These are the activations of a small neural network, seen along a few directions. Each row is one input.
Each table varies a few parts of the input and shows all the possible inputs, shuffled.
Descriptions start from the smaller parts, as in this example, which fits no table here: one of 8 places around a ring, together with either a single point or one of 11 places along a line or (one of 3 separate values, together with one of 6 places along a line).
Shared parts are said once, and a part with two or three values counts as separate values.

Rows:
row 1: [-26 -48  24 -64  -2  43  53 -32  15 -42  40  -7  42]
row 2: [ 53 100  16  75  14 -70 -39  50   3  30 -55 -19 -17]
row 3: [-12 -12   7  27  60 -35  -3  -6 -35   5 -20  38  -2]
row 4: [ 36 -11  15 -19  21 -37  33  -5  51 -21 -31  27   7]
row 5: [  5  93  32  14  16  35  18 -13 -49 -10  29  -9 -12]
row 6: [-60  52  -8 -37 -19 100  41 -91 -29 -19  87 -93   9]
row 7: [ 63 -23   4 -10  60 -49  36  61  32 -12 -33  24  -3]
row 8: [-16  48  37 -23  -6  77  -5 -41 -29   0  73 -50 -15]
row 9: [ 26  85  -3  39  -6 -15 -36  24  13  15 -42 -22 -25]
row 10: [-24 -67  18 -74 -27  79  54 -67  -7 -78  63 -32  26]
row 11: [ 17 -43 -72 -33 -79  13  27 119  76  42 -14  29 -25]
row 12: [-25 -12  13  -6  31 -10   0 -60 -32 -23   8  42  30]
row 13: [ -53  -73  -21  -22  -19   70   33 -107  -58  -34   50   -1   21]
row 14: [-13 -21  27 -40   6 -10  12  -4  22 -72   7   8   7]
row 15: [-38 -71 -76  13 -54 -18 -81  66  24  63   0   4 -26]
row 16: [ 55 -21  13   7  48 -76 -17  86  60  22 -76  -4   2]
row 17: [  42  -25  -12   68    3  -76  -68   19  -17   32 -109   51   27]
row 18: [ 29 -29  -4  43  33 -62 -25  -3  -6  17 -51  49  -4]
row 19: [ -19   31  -54   40 -107   30  -45   85   44  104   26  -24  -54]
row 20: [-46 -34   7 -27  33  30  32 -59 -78 -31  41   2  21]
row 21: [  6  81  38  32  -7 -20 -20 -23  -2  12  10 -14 -11]
Question: The inputs of row 7 and row 18 match in every part but one. If row 4 is changed in the same way as row 7 into row 18, which row does it become?
Answer: row 3
Question: What do these inputs look like to the network?
Answer: one of 3 separate values, together with either a single point or one of 6 places along a line
Question: Which other rows does row 14 become when the choice among 3 separate values takes its other values? List them by row number.
Answer: row 5, row 12

Rows:
row 22: [ 13  31 -19  32   8 -42 -38  41  18  38 -33   0 -10]
row 23: [  6 108 -11  61 -36   6 -49  38  -2  72 -20 -42 -46]
row 24: [-56  54 -18 -12 -52  94  20 -55 -49   6  86 -75 -18]
row 25: [-17   2  -6 -44 -14  62  44 -62 -20 -52  67 -26  19]
row 26: [  6  79  -9  65 -14 -26 -46  40   8  52 -23 -17 -20]
row 27: [-33 -10   5 -42   6  65  14 -50 -16 -33  72 -19   1]
row 28: [  5  40 -46  25 -45 -14 -38  76  31  60 -22 -15 -31]
row 29: [  2 -88  32 -70  28  13  79 -63   3 -77  10  10  51]
row 30: [ 54  11  36  36  37 -72  -2  28  28  14 -64  46  11]
row 31: [-65  47  -3 -10 -46  95 -14 -42 -49  10  87 -83 -33]
row 32: [ -4  86 -12  58 -34  11 -62  52 -10  81 -29 -40 -42]
row 33: [ -9  71 -26  55 -66   3 -61  53  -2  77 -10 -30 -48]
row 34: [ 30 -32 -14  -3  11 -66   5  58  54  26 -57  51   4]
row 35: [ -18  -98   23  -59   39   12   45 -106  -30  -81   13   28   48]
row 36: [-21 -32  14 -66  23  57  41 -49  -9 -51  49 -14  -2]
row 37: [  4  35 -32  41 -38 -10 -40  61  17  51 -22  -8 -33]
row 38: [ -4 -48  22 -70  19  36  81 -58 -13 -69  28   1  24]
row 39: [ 48 -62  32  17  63 -95  -6  43  24   5 -79  47  33]
row 40: [ -25  -48   18  -51   24   24   46 -101  -45  -80   40   24   25]
row 41: [  58  -36   59   48   51 -100   -7   27   35   -6  -70   46   42]
row 42: [ 34  37  20  40  18 -70 -15  36  20   6 -43  26   0]
row 43: [ 38 -26  19  12  45 -64 -11  41  14  11 -57  45  10]
row 44: [-66  10 -21 -18 -16  77   8 -83 -67 -24  78 -41  -9]
row 45: [  8  66 -41  38 -61  26 -48  74  12 105 -25 -21 -38]
row 46: [ 49 -80  17  14  26 -86   1  54  54  14 -68  62  36]
row 47: [  1  54 -15  52  -5  -4 -42  54  -5  61 -34 -10 -30]
row 48: [-46  13  -1 -38 -19  83   4 -35 -23  -9  78 -54 -18]
row 49: [ 32 -40   4  13  17 -75 -17  42  29   7 -51  43   5]
row 50: [-15 -18   3 -63  22  54  69 -57 -11 -60  43 -17  10]
row 51: [-44  25 -16 -30 -28  89  44 -36 -25 -20  62 -53 -15]
row 52: [ -4 -94  56 -57  31  20  36 -68   5 -91  28  17  61]
row 53: [-41 -31  -3 -47  18  52  35 -90 -48 -71  50   9  13]
row 54: [ 28   8   1  25  32 -47 -26  55  12  22 -45  32   2]
row 55: [ 23   9 -25  33 -22 -43 -29  53  32  26 -27   2 -19]
row 56: [ 29   9 -33  16 -20 -30 -27  67  33  52 -27  28 -13]
row 57: [ 18  -3 -11  31  -3 -55 -20  55  29  16 -40  36  -3]
row 58: [ 35 -13 -34  -1   6 -33  -4  80  40  33 -43  34  -8]
row 59: [ 49  56  -2  36   6 -32 -18  35  18  30 -36  -2 -19]
row 60: [-76  46 -25  -4 -47 100  -4 -88 -81  -8  93 -61 -19]
row 61: [-53 -15 -13 -32  -9  56  27 -95 -50 -56  62 -24  13]
row 62: [ 39 -79  33  34  29 -92  -8  36  48 -10 -66  56  33]
row 63: [-11 -45  40 -62  15  21  31 -59 -11 -75  46   8  35]
Question: What do these inputs look like to the network?
Answer: one of 6 places along a line, together with either one of 3 separate values or one of 4 places along a line
Question: The inputs of row 35 and row 40 match in every part but the place on the line of 6. If row 29 is changed in the same way as row 35 into row 40, which row does it become?
Answer: row 38
Question: The inputs of row 45 and row 56 match in every part but the place on the line of 6. If row 24 is changed in the same way as row 45 into row 56, which row does it become?
Answer: row 25
Question: List by row number the other rows that have the place on the line of 6 in common with row 44.
Answer: row 26, row 28, row 37, row 47, row 48, row 51
Question: List by row number the other rows that have the place on the line of 6 in common with row 42.
Answer: row 36, row 50, row 53, row 54, row 57, row 58

Rows:
row 64: [ 27   9  -3  45 -18 -49 -38  61  33  48 -42   4  -8]
row 65: [ -5  44 -39  31 -23  -2 -31  31   6  38 -14  -3 -42]
row 66: [ 31  -3   8  51   1 -69 -31  18  11  24 -73  37   1]
row 67: [-40  -4   3 -40 -10  60  26 -52 -31 -31  59 -24  -1]
row 68: [ -8  65  -5  -1 -16  30  -5  28   8  30   9 -28 -36]
row 69: [-50  17  -7 -26 -41  93  10 -49 -38   3  63 -44 -15]
row 70: [  8  44   6   1   0  -3  14  17   8  -2   9 -19   3]
row 71: [ 29 -41  11   7  12 -73 -19  62  41  24 -56  36  14]
row 72: [-32  18 -27  -1 -34  57  -4 -15 -18  26  34 -22 -12]
row 73: [-10 -14  15   0  16   7   1 -52 -25 -34  13   8  18]
row 74: [-16 -50  -2 -33   6  -4  21 -21   2 -51  11  24  28]
row 75: [-28 -36  26 -36  24  46  27 -89 -46 -55  38 -12  15]
row 76: [-20   2  -5 -13  -6  23   6 -16 -12  -9  43 -18  15]
row 77: [ 30 -20  13 -26  26 -13  34  14  29 -23 -16  19  11]
row 78: [  7  40 -19  55 -22 -26 -57  81  15  70 -44  -6 -35]
row 79: [ 35  24  26   4  32 -12  13 -16  -4 -13 -12  -4   9]
row 80: [ 32 -40  -5  -7  19 -41  11  28  30  -2 -28  36   4]
row 81: [-35 -59  22 -55  17  32  35 -52 -14 -76  42 -11  35]
row 82: [ 13   8 -17  21  -7 -22  -8  28  13  23  -8   1  -7]
row 83: [ 32  -7   1  24  25 -34  -6  -6  -9   8 -28  27   4]
Question: The inputs of row 65 and row 68 match in every part but one. If row 80 is changed in the same way as row 65 into row 68, which row does it become?
Answer: row 77
Question: What do these inputs look like to the network?
Answer: one of 4 places along a line, together with one of 5 places along a line
Question: Which other rows does row 66 become when the place on the line of 5 takes its other values? List them by row number.
Answer: row 73, row 75, row 79, row 83
